These are the activations of a small neural network, seen along a few directions. Each row is one input.
Each table varies a few parts of the input and shows all the possible inputs, shuffled.
A made-up example of a description, with smaller parts first: ring(5) and (point or line(11) or (values(3) and line(4))).
Shared parts are said once, and a part with two or three values counts as separate values.

Other details of the inputs shift rows strongly along two fixed directions, in all tables alike. That doesn't count.

Table:
r1: -8 -25 -6 -24 -1 2 24 -19 -3 -1 -13 8 9 -12
r2: -8 -21 -8 -21 -3 7 17 -14 0 1 -8 4 -2 -8
r3: -8 14 21 4 7 -8 -11 -6 23 14 18 -2 -18 23
r4: 4 6 -30 -10 2 -25 -3 -3 -41 -4 -7 -23 8 -25
r5: -7 6 32 8 6 3 -3 -5 33 13 14 9 -9 32
r6: 3 7 16 17 0 11 -7 9 17 1 6 8 0 11
r7: 4 14 -19 0 6 -21 -11 4 -26 0 1 -18 -2 -8
r8: -7 5 13 1 6 -4 -2 -7 19 13 14 0 -16 16
r9: 2 4 8 13 1 8 -7 10 18 1 4 11 -9 12
r10: 4 8 19 19 -1 11 -6 8 17 2 9 6 3 11
r11: 2 16 23 20 1 6 -16 12 26 3 11 8 -9 22
r12: -5 -1 15 2 7 -1 1 -5 15 13 11 -2 -10 26
r13: 2 6 15 18 0 14 -8 15 21 2 9 9 -7 19
r14: 1 -58 -6 -33 -29 53 46 -16 0 -29 -43 31 40 -43
r15: 5 14 27 25 -1 10 -10 10 20 5 18 4 0 18
r16: -1 -73 -21 -48 -32 56 57 -21 -10 -37 -58 36 45 -59
r17: 3 3 -38 -14 4 -27 -2 -2 -40 -6 -12 -19 0 -25
r18: 3 -8 6 -3 -11 11 8 -4 -2 -9 -7 5 17 -13
r19: 2 5 12 16 1 13 -10 15 21 3 8 10 -11 20
r20: 7 8 21 17 -4 14 -7 10 12 3 15 -1 1 16
r21: 0 10 -25 -8 4 -27 -10 0 -24 -4 -9 -11 -3 -17
r22: 4 -2 6 8 -2 15 -5 10 14 1 2 8 -9 14
r23: -8 -25 -4 -20 -1 7 22 -13 0 0 -11 8 7 -4
r24: 4 14 -23 -2 4 -27 -7 1 -37 -2 2 -22 7 -20
r25: 1 14 -28 -3 7 -28 -9 3 -35 -4 -3 -18 2 -18
r26: -5 1 20 4 4 8 -3 -4 24 14 15 -1 -19 27
r27: 1 49 -66 -7 26 -97 -32 -2 -81 5 2 -54 -13 -36
r28: 4 10 22 22 -1 16 -9 14 20 3 14 5 0 20
Each input here is: line(4) and (values(2) or line(5)).
The inputs of r14 and r10 match in every part but the line(4) part. If r18 is changed in the same way as r14 into r10, which row does it become?
> r15
Which other rows does r3 become when the values(2) part takes its other values? List them by row number.
> r5
A walk changes only the line(5) part. It starts at r22 and steps to r17. List the rest of the walk in order.
> r7, r4, r20
Which other rows does r17 become when the line(4) part takes its other values? List them by row number.
> r11, r13, r27
